These are the activations of a small neural network, seen along a few directions. Each row is one input.
In each table, some parts of the input vary, and every possible input appears once, in random order.
A made-up example of a description, with smaller parts first: values(3) and (point or line(11) or (ring(5) and line(6))).
Shared parts are said once, and a part with two or three values counts as separate values.
In the rows, zero is written as 128.

Other details of the inputs shift rows strongly along two fixed directions, in all tables alike. That doesn't count.

A family of inputs:
r1: [140 138 128 170 141 123 128 125 121  66 131 129  84]
r2: [130 143 143  56 121 157 142 168 127 187 138 133 195]
r3: [138  60  72 189 142 161 108 130 159  97 161 150 108]
r4: [131 239 211  70 137 103 149 138  77 132 110  91 141]
r5: [ 92 196 160 195 138  88 130 107 104  80  89  96  97]
r6: [143 114  94 177 121 107 121 118 138  84 124 119 123]
r7: [120  69  73 165 116 121 116 104 157 130 134 141 130]
r8: [152 172 183  44 135 134 157 152  86 143 143 122 117]
r9: [124 187 179 102 114  89 153 133  76 131  82  93 111]
r10: [ 95 165 126 247 139  79  94  78 138  54  99 111  79]
r11: [139 108  91 187 126 117 115 112 141  83 118 112 120]
r12: [132  66  86  53 121 200 121 180 182 228 162 151 213]
r13: [127  49  58 191 121 123 108  92 171 115 139 161 136]
r14: [115 203 193 118 123 102 123 108 104 130  89 117 129]
r15: [146  81  58 176 136 117 121 105 157  97 155 131 125]
r16: [140  45 107  52 122 187 120 149 164 207 170 181 159]
r17: [116 179 204  54 130 130 164 155  70 150 109 114 105]
r18: [125  89 137  58 122 165 135 150 133 189 151 155 132]
Each input here is: values(3) and line(6).
Question: The inputs of r7 and r13 match in every part but the line(6) part. If r10 is changed in the same way as r7 into r13, which row does it become?
Answer: r14
Question: Which other rows does r15 become when the values(3) part takes its other values? List them by row number.
Answer: r4, r8
Question: Which other rows does r9 become when the values(3) part takes its other values? List them by row number.
Answer: r5, r17

A family of inputs:
r19: [147 112 108 114 153 155 129 150 152 130 167 145 132]
r20: [101  75 114 107 113 171 124 149 149 177 135 147 137]
r21: [111 123 140  59 127 164 126 152 149 216 142 145 202]
r22: [ 98  95  83 204 120 127 108 114 157 114 112 123 128]
r23: [154 150 136 176 136  81 130  92 101  45 118 114  66]
r24: [148 107 107  51 116 162 155 183 127 186 140 116 177]
r25: [129  78  84  79 107 169 137 168 154 201 139 131 196]
r26: [138 183 159 135 113  76 134  99  89 101  90 103 129]
r27: [134 159 182 117 124 100 135 100  84  95 110 126  76]
r28: [143  92  99 118 132 154 139 158 136 127 145 126 115]
r29: [121 191 190 136 151 117 127 121  99  93 121 126  80]
r30: [109  55  68 245 126 111  90  64 171  72 139 158  81]
r31: [121  80 115 111 125 167 131 151 139 147 142 141 111]
r32: [102  91 120 109 135 170 110 136 167 178 160 166 149]
r33: [157 183 155 123 125  76 146 112  83  86 105  97 114]
r34: [130 229 196  89 134 104 142 141  90 137  98 103 158]
r35: [121 200 207  80 104  86 140 108  71 147  79 105 141]
r36: [140  99  40 251 163 116 102 105 186  53 162 134 114]
Question: What is each input in this table made of?
Answer: values(3) and ring(6)
Question: Which other rows does r24 become when the ring(6) part takes its other values? List them by row number.
Answer: r20, r22, r25, r28, r31
Question: Which other rows does r33 become when the values(3) part takes its other values? List them by row number.
Answer: r24, r36
